A small network was shown many inputs. Here are its activations along a few directions, one row for each input.
Each table varies a few parts of the input and shows all the possible inputs, shuffled.
Descriptions start from the smaller parts, as in this example, which fits no table here: line(6) and (point or (values(2) and ring(5)) or line(11)).
Shared parts are said once, and a part with two or three values counts as separate values.

Table:
row 1: [-5 26 -2  3  2  8 19 29  5  4 15 27 10]
row 2: [ 21  10  11  -5  11  10  18  33   0  15 -10  24   2]
row 3: [ 27 -13  17   6   0  13  15 -19 -11  -4  -9  14 -17]
row 4: [ -4  18  -3  25 -21   2  17  -5   8  19  12  30   3]
row 5: [ 14 -15   7 -13  24  20 -15  -7 -22  -6   4  -2   2]
row 6: [  9 -10  -4 -10  36   1 -23   8 -11   0  -2  11   8]
row 7: [-14   7 -14 -16   1  -8  16  -3   3 -16  15 -71   3]
row 8: [-16   6 -32  -1 -15 -32   9 -21  18   4   0 -54  -2]
row 9: [ 28  -2   5  16   1  -3   0 -16  -2  11 -19  24  -6]
row 10: [-15   2 -12 -12  29  10 -23   6  -7   2   6   9  13]
row 11: [-24   7  -1   1 -13  16  10 -23  -8  -3  26  14 -12]
row 12: [ 24   4  12  18 -12   5  13  -1   8  29 -11  27  -5]
row 13: [ -4   9   5  11 -24  19  32  -9   2   2  20  21 -10]
row 14: [ 20  -3  17  -1   4 -17 -10   4  10   1 -23  35  12]
row 15: [26  4 26 -2  1 29 24 18 -9 10  0 11 -2]
row 16: [-19  13 -29 -18  11 -26  11  13  12 -10   5 -57   7]
row 17: [  0  20   8   1 -10  27  28  13  -7  -2  21  14   4]
row 18: [  1 -18   3  -9  13 -17 -32  -5   1   4 -13  25  16]
row 19: [-25  -7  -7 -10   6  -9 -28  -7  -1   7  -7  23  20]
row 20: [ 14   2  23   1  -9  -9   7  20  15  20 -18  37  12]
row 21: [ 11 -15  -7  23 -19 -23 -20   5  16 -12 -20 -46 -17]
row 22: [-33  16  -2  -6  -9 -14 -12   1   8   4   9  34  15]
row 23: [-10  -3  -2 -14  17  29 -14 -10 -19  -4  12  -4   7]
row 24: [-14  -5 -17   6   3   4 -21 -28  -7  16  -1  12   3]
row 25: [-26  24  -9  -8  14   5  -4  14  -5  -1  21  20   7]
row 26: [ 10 -26   0  10 -22  -7  -2   1   5 -28 -15 -56 -31]
row 27: [ 31  -2  24   0  17  21   8   3 -16  -8  -4   7  -1]
row 28: [ 10 -26  -1  -6   7  12  -7 -29 -16  -3  -1   5 -14]
row 29: [-25  16 -13  10 -12  -1  -2 -20  -5  13  14  23  -2]
row 30: [-17  -4 -17  -6 -14 -16  20 -24  12 -12  14 -64 -11]
row 31: [-27   4 -21 -17 -12 -45   3   0  24  -5  -6 -43  15]
row 32: [ 22  -6  18   4 -15  21  31  -5  -4  13  -6  17 -18]
row 33: [-15  17   3   5 -20 -12  14  16  12  10   1  40  17]
row 34: [  9  -9  -3   6   7 -18 -18  39  10 -25 -15 -50  -9]
row 35: [  3 -17   1   3 -18 -36 -27  25  25 -22 -28 -35  -2]
row 36: [ 26   4  14   2  29   2  -1  18  -5  -2 -10  20   4]
row 37: [ 12 -15  -7   7  10  -4 -25 -26  -4  13  -6  15  -1]
row 38: [ 14 -15   8   4  -4   1  -9  23  -2 -32  -9 -63 -15]
row 39: [-16 -15  -6  -3   2  20  -6 -31 -16   1   9   2  -8]
row 40: [-22  16   5  -5   4  23   5   0 -19  -6  28   6   3]
- What do these inputs look like to the network? => ring(5) and (values(2) or ring(6))
- The inputs of row 10 and row 23 match in every part but the ring(5) part. If row 36 is changed in the same way as row 10 into row 23, which row does it become? => row 27
- List by row number the other rows that have the ring(5) part in common with row 19. => row 14, row 18, row 20, row 22, row 31, row 33, row 35
- Which other rows does row 34 become when the values(2) part takes its other values? List them by row number. => row 16

Table:
row 41: [ 43 -26   4   9  -7   8  13 -16   3  -8 -17  26 -24]
row 42: [ 40 -36  14 -22  35  -3 -13  -2   0   9 -23  28  -2]
row 43: [-18   5  -5   3  -1  -2 -14 -40 -15 -16  25  13 -22]
row 44: [-17  -9 -13 -33  31  -2 -35 -21 -28  -2   6  13  20]
row 45: [ -6   5 -39   2 -30 -46   6 -26  34  -8 -12 -50  -3]
row 46: [ 23   7  29 -12  22 -20 -13  25   5  19 -32  44  18]
row 47: [ 27  17  20  18 -21  -9  12  11   9   3 -25  43  -5]
row 48: [-18  14  20   8 -35   4  29  12  10  13  22  31  22]
row 49: [-52   5  11  -8 -15  18  19 -11   2  11  30  16  -7]
row 50: [  9   3  -6  -6   6   7  21  44 -13 -41   2 -74  -9]
row 51: [-4 37  0  7  5  7 39 24 -1  7 29 27 23]
row 52: [ 11 -11  34   6 -12  33   7 -32  -6   4  10 -14  -9]
row 53: [ -6 -21  13  -5 -35   5  11  32   0 -36  -5 -70 -10]
row 54: [ -1  26 -46 -12  -2 -15  30  -4  24   7   6 -69   0]
row 55: [-27   2   8 -11 -15  26  -1 -30 -14   5  37  -3 -20]
row 56: [ -9  17   8  21 -21 -24  15   2   9  -8  11  45  19]
row 57: [ 32 -32  19  -1 -19  28  34  -7  -8  12  -8  11 -15]
row 58: [-15  11  -5  28  -9 -14 -16  23   6  16   4  43  27]
row 59: [ 25  12  14   5  28  36  16 -21 -18  -1  17 -17  -8]
row 60: [-42   8  -1   6  -1  -9   5 -21   0  -9  18  31  -9]
row 61: [-47  -2 -21  12   6   3 -19   2 -13  13   4  27  11]
row 62: [-24  -1 -19   9  11   9 -45 -18 -19   7  18  11 -15]
row 63: [ 35 -36  -6  19   6  11 -11   4 -11  16 -25  23 -11]
row 64: [ 17  14  32   4 -35  19  26  21   9  23 -14  28  -3]
row 65: [ -8  -9 -36 -29  10 -54 -14 -10  23   7 -26 -49  32]
row 66: [ 20  -9  22  20   2   6  -7 -42  -7 -17  -2   2 -11]
row 67: [  2 -24   7 -25  20 -26 -35  38   6 -40 -22 -52   3]
row 68: [ -3 -24 -12  16  -9 -12 -33  43  -5 -33 -24 -57  -5]
row 69: [-15   2 -27 -11 -44 -18  20 -17  35  12   0 -65   0]
row 70: [-42  -3  -2 -29  35 -11 -22  -4  -2   6   6  32  20]
row 71: [-12  26 -12 -12  25  29   9 -18 -25  -1  43  -5 -19]
row 72: [ 20 -19  21 -15  38   3 -34 -25 -10  -1 -14   3  18]
row 73: [-33  28 -19 -14  17  31  27   4  -9   5  31  13   1]
row 74: [ 48  -5  -4  -6  18  38  36   6  -9   7   2   8 -21]
row 75: [32 37 12  3  4 22 36 33 -3 18 -5 25 -2]
row 76: [-15  -1 -41  13 -10 -43 -23  -7  31  16 -15 -50  -4]
row 77: [ -6  10   3 -18  13 -19 -19  19  18   7   0  47  42]
row 78: [ 18  11  17  29  -2  -7 -17  29   5  28 -26  42  -4]
row 79: [ 14 -15   8  26  13  17 -38 -21 -11   7  -9   0  -4]
row 80: [  3 -18   1   9 -21 -22  -2  22  -2 -57 -16 -55 -13]
- The inputs of row 45 and row 54 match in every part but one. If row 41 is changed in the same way as row 45 into row 54, which row does it become? => row 74
- What do these inputs look like to the network? => line(5) and (values(2) or ring(6))
- Which other rows does row 69 become when the values(2) part takes its other values? List them by row number. => row 53
- Which other rows does row 44 become when the line(5) part takes its other values? List them by row number. => row 43, row 55, row 62, row 71
- Which other rows does row 65 become when the values(2) part takes its other values? List them by row number. => row 67

Table:
row 81: [ 15  -2   7   8  -7 -19   5  42  14 -15 -23 -31 -13]
row 82: [ 22  16   6   8  -1  26  34 -21  -5  25  13  45 -10]
row 83: [  4  11  33  12 -10  39   9   4 -19  10  11  56   4]
row 84: [-46   6 -33  -3 -16 -30 -19 -14  17  12   7 -18  12]
row 85: [-13   5 -10   4   6  16  -6  -6 -18 -21  16 -36  -9]
row 86: [15 19  4  1 22 19 18 21 -8 23  6 53  6]
row 87: [-41  17 -21 -21  -7 -34   1  -4  16  -1  10 -22  26]
row 88: [  1   1  26 -10   5   7  -7   1  -8   8   1  72  23]
row 89: [ 13 -30  -4  -2  11 -14 -38 -13   2   4 -26 -21  -2]
row 90: [ 25 -12   6  15 -30 -14  24   0  16 -17 -11 -38 -28]
row 91: [ 21   1  11  22 -22 -10   9  23   8 -16 -17 -39 -14]
row 92: [ 21  28   7  13   5  29  19   2 -12  24  10  45   4]
row 93: [  9   6 -11  12  12   3 -16 -13  -1  34  -8  65  10]
row 94: [-35  23 -18   1 -20  -3  18   1   6   0  23 -38   8]
row 95: [-19  -3 -12 -16  22 -16 -22 -10  -8 -23   5 -21   9]
row 96: [ -9  -8 -14  -3  -2  13  10 -29 -11 -22  21 -35 -23]
row 97: [-42  20 -19 -14  -8 -13  15  18   7   2  14 -30   9]
row 98: [-21 -12 -27   0  12 -12 -43 -19  -6 -11   3 -16  -5]
row 99: [ 20 -21   6 -22  19 -16 -17  -2   4  -9 -24 -26  11]
row 100: [ 16  -5   7   1  -6 -41  -9  20  23 -18 -28 -24   4]
row 101: [ 27 -28   8  -5  -2  12  15 -20  -1  -7  -6 -40 -20]
row 102: [-16  -2 -15 -11  23   7  -9  15 -11 -22  13 -28  -7]
row 103: [-33  11 -21  -4 -27  -7  35 -23  13   0  28 -37  -5]
row 104: [ 25 -15   9   0   5  16  -1   3  -6  -7 -10 -41  -6]
row 105: [ 10 -17  -6  22 -12 -37 -29  11  26  -7 -28 -19  -9]
row 106: [  5   0  31   6 -16  35  23 -19 -12  12  14  56 -10]
row 107: [ -6 -12  13  12   0  13 -26  -9  -4  20  -4  77  10]
row 108: [  2   5  25  -5   4  29   6  24 -15  10   8  65   6]
row 109: [13 15  5 -5 24 -2  5 -3 -1 20 -1 60 23]
row 110: [ 19 -18   7 -16  18   5  -4  20  -5  -6 -18 -34  -5]
- What do these inputs look like to the network? => line(5) and (values(2) or line(4))
- Which other rows does row 101 become when the line(4) part takes its other values? List them by row number. => row 90, row 96, row 103
